These are the activations of a small network on made-up records, seen along a few directions, one row for each record.
After each row come some of the record's fields: Ses, Fusev, Kemo, Geg.
Not every record has every field; a missing one is written none.
Other fields move the rows too, some of them a lot.
In the rows, 500 means zero.
Strong random noise was added to every row along 4 fixed directions; ignore it. To show where, here is one row again and again, with new noise each time:
[262 648 473 302 684 441 430 550 173 652 247 473 464 375 370 538 401 771
 279 498]
[565 427 542 480 438 484 530 555 408 559 511 605 585 433 576 339 558 526
 446 495]
[455 589 639 657 518 385 399 422 454 412 385 478 457 410 558 469 399 630
 482 452]
[656 426 520 588 393 546 570 498 559 471 599 577 616 483 655 388 578 400
 515 531]
[463 630 366 593 583 582 540 460 394 486 401 404 563 394 548 713 378 582
 356 584]
[412 737 356 224 682 719 564 387 702 505 529 375 514 734 467 629 635 234
 500 670]

[295 555 188 294 571 670 547 647 276 682 500 421 571 415 384 555 357 636
 305 507]	<Ses:g1 Fusev:v2 Kemo:k1 Geg:h3>
[511 457 593 390 553 402 502 509 449 564 406 561 433 544 406 542 600 534
 501 507]	<Ses:g2 Fusev:v1 Kemo:none Geg:h4>
[499 532 595 502 487 445 463 500 421 519 475 560 531 439 567 326 521 548
 454 468]	<Ses:g2 Fusev:v1 Kemo:k2 Geg:h3>
[470 665 616 670 468 428 341 460 619 358 658 370 427 567 558 337 450 419
 654 327]	<Ses:g1 Fusev:v2 Kemo:k2 Geg:h4>
[523 332 454 493 411 490 563 620 270 624 428 629 601 304 522 422 445 692
 355 508]	<Ses:g2 Fusev:v1 Kemo:k1 Geg:h3>
[434 613 372 424 600 642 555 409 582 479 442 421 521 544 503 675 481 429
 448 638]	<Ses:g2 Fusev:v1 Kemo:k1 Geg:h3>
[585 351 412 410 341 592 584 646 492 611 730 606 634 519 568 219 603 404
 500 430]	<Ses:g2 Fusev:v2 Kemo:k2 Geg:h3>
[488 482 383 373 529 582 579 546 412 601 445 519 559 463 451 580 507 534
 404 603]	<Ses:g2 Fusev:v1 Kemo:k1 Geg:h4>
[702 229 682 560 353 324 544 592 383 570 494 725 530 421 539 342 634 575
 515 443]	<Ses:g2 Fusev:v1 Kemo:none Geg:h4>
[686 305 549 645 321 482 537 550 683 434 706 530 500 589 521 474 565 373
 685 430]	<Ses:g2 Fusev:v2 Kemo:k3 Geg:h4>
[581 293 717 492 426 292 472 557 408 553 417 672 434 461 445 389 587 620
 542 424]	<Ses:g2 Fusev:v1 Kemo:k3 Geg:h4>
[559 484 501 534 575 434 537 486 405 518 405 511 470 476 458 701 538 543
 451 546]	<Ses:g1 Fusev:v1 Kemo:none Geg:h4>
[522 671 358 488 586 688 583 391 660 438 549 383 565 603 574 674 537 300
 488 643]	<Ses:g2 Fusev:v1 Kemo:k2 Geg:h3>
[371 671 606 572 549 432 315 418 697 342 590 313 331 644 434 494 431 421
 696 379]	<Ses:g2 Fusev:v2 Kemo:k3 Geg:h4>
[590 370 447 278 429 640 627 531 628 580 616 627 607 609 544 345 702 298
 526 602]	<Ses:g2 Fusev:v1 Kemo:k1 Geg:h3>
[653 533 476 771 461 530 542 444 497 387 548 495 607 410 701 542 469 452
 473 534]	<Ses:g1 Fusev:v1 Kemo:k2 Geg:h3>
[438 612 503 667 552 485 455 386 523 392 360 397 449 425 502 703 331 611
 478 550]	<Ses:g2 Fusev:v1 Kemo:k1 Geg:h4>
[386 602 297 554 555 576 477 588 355 533 519 329 510 407 432 690 309 596
 413 463]	<Ses:g1 Fusev:v2 Kemo:k1 Geg:h4>
[498 399 530 475 438 445 475 591 488 544 584 522 468 535 446 418 526 513
 552 387]	<Ses:g2 Fusev:v2 Kemo:none Geg:h3>
[585 489 543 527 553 477 541 406 606 435 480 516 470 589 529 632 614 381
 545 561]	<Ses:g1 Fusev:v1 Kemo:k3 Geg:h3>
[429 425 766 349 460 315 377 516 482 545 414 639 402 514 427 189 571 597
 571 413]	<Ses:g2 Fusev:v1 Kemo:k1 Geg:h4>
[365 528 425 224 510 584 474 590 558 603 604 459 478 630 361 375 542 435
 541 469]	<Ses:g2 Fusev:v2 Kemo:k1 Geg:h4>
[389 683 415 378 688 583 510 399 516 492 362 408 446 556 448 699 483 460
 440 623]	<Ses:g1 Fusev:v1 Kemo:k3 Geg:h3>
[450 521 508 480 523 527 501 425 565 465 421 497 483 503 502 541 471 515
 491 559]	<Ses:g2 Fusev:v1 Kemo:k3 Geg:h3>
[493 430 354 532 404 561 550 638 329 603 582 527 615 369 538 394 411 612
 382 427]	<Ses:g2 Fusev:v2 Kemo:k2 Geg:h3>
[516 619 348 480 655 618 597 380 627 447 449 379 461 625 443 890 533 359
 499 658]	<Ses:g1 Fusev:v1 Kemo:k3 Geg:h4>
[382 605 601 248 647 447 418 446 542 524 424 494 383 637 381 461 619 441
 552 530]	<Ses:g2 Fusev:v1 Kemo:k3 Geg:h3>
[368 469 579 562 518 317 371 575 336 524 375 446 353 415 319 580 327 773
 497 353]	<Ses:g2 Fusev:v2 Kemo:none Geg:h4>
[470 563 131 716 499 713 592 548 404 473 578 314 619 348 556 800 234 560
 363 535]	<Ses:g1 Fusev:v2 Kemo:k3 Geg:h3>
[652 368 747 775 328 366 437 404 665 323 560 613 491 461 684 289 518 460
 654 433]	<Ses:g1 Fusev:v1 Kemo:k1 Geg:h3>
[618 338 357 540 394 569 605 637 456 567 674 537 591 488 521 502 532 445
 495 454]	<Ses:g1 Fusev:v2 Kemo:k3 Geg:h3>
[408 686 400 537 583 551 467 480 516 475 509 311 458 541 430 686 396 510
 491 490]	<Ses:g2 Fusev:v2 Kemo:k2 Geg:h4>
[653 375 253 402 531 646 725 608 343 647 544 578 664 467 544 674 629 405
 344 631]	<Ses:g1 Fusev:v1 Kemo:none Geg:h3>
[187 603 730 340 648 236 275 488 257 574 146 513 290 394 282 420 357 882
 415 396]	<Ses:g2 Fusev:v1 Kemo:k3 Geg:h4>

Here are new rows. What are their fields?
[593 450 493 520 436 565 559 464 637 461 555 524 542 543 546 507 549 395
 560 575]	<Ses:g2 Fusev:v1 Kemo:k1 Geg:h4>
[360 538 641 230 516 411 382 560 519 591 548 533 412 635 385 181 608 484
 573 366]	<Ses:g2 Fusev:v2 Kemo:k2 Geg:h3>
[306 709 267 416 711 644 539 426 397 531 297 339 498 442 423 857 341 602
 309 654]	<Ses:g2 Fusev:v1 Kemo:k1 Geg:h3>
[539 454 430 516 377 630 527 504 730 444 719 472 556 599 562 381 516 325
 616 486]	<Ses:g2 Fusev:v2 Kemo:k1 Geg:h3>
[452 472 578 258 596 410 498 537 412 625 385 570 420 574 349 512 634 541
 477 510]	<Ses:g2 Fusev:v1 Kemo:none Geg:h4>
[275 658 435 110 695 595 489 444 539 595 378 455 435 641 349 532 570 451
 443 607]	<Ses:g2 Fusev:v1 Kemo:k1 Geg:h3>
[490 434 580 344 483 465 496 523 492 567 461 601 491 519 457 357 583 510
 510 520]	<Ses:g2 Fusev:v1 Kemo:k1 Geg:h4>
[640 446 270 405 461 712 698 600 456 623 612 524 694 495 547 583 596 378
 400 641]	<Ses:g2 Fusev:v1 Kemo:k2 Geg:h4>
[548 503 503 405 482 523 525 571 372 590 585 609 615 456 618 224 613 446
 421 474]	<Ses:g1 Fusev:v1 Kemo:k2 Geg:h3>
[355 536 450 490 485 517 432 536 472 513 503 438 481 455 450 446 357 613
 475 431]	<Ses:g2 Fusev:v2 Kemo:k1 Geg:h3>
[664 230 711 641 266 368 494 547 493 481 546 732 565 379 650 157 549 558
 559 418]	<Ses:g2 Fusev:v1 Kemo:k1 Geg:h3>
[494 383 477 326 470 498 551 611 331 661 437 625 561 416 444 396 540 606
 399 538]	<Ses:g2 Fusev:v1 Kemo:k1 Geg:h4>
[601 489 416 620 356 683 549 429 889 346 785 418 563 661 621 455 521 209
 688 522]	<Ses:g2 Fusev:v2 Kemo:k1 Geg:h3>
[264 753 479 218 694 583 446 379 586 513 400 422 431 644 422 464 530 442
 459 563]	<Ses:g2 Fusev:v1 Kemo:k2 Geg:h3>
[631 515 353 600 588 574 628 478 455 490 483 446 554 491 548 853 542 409
 428 617]	<Ses:g1 Fusev:v1 Kemo:none Geg:h3>
[604 353 744 385 401 333 467 588 448 591 542 696 500 532 502 152 704 493
 565 405]	<Ses:g2 Fusev:v1 Kemo:k2 Geg:h4>
[668 333 541 611 466 386 565 579 301 558 428 618 512 376 511 586 531 594
 448 492]	<Ses:g1 Fusev:v1 Kemo:k3 Geg:h4>
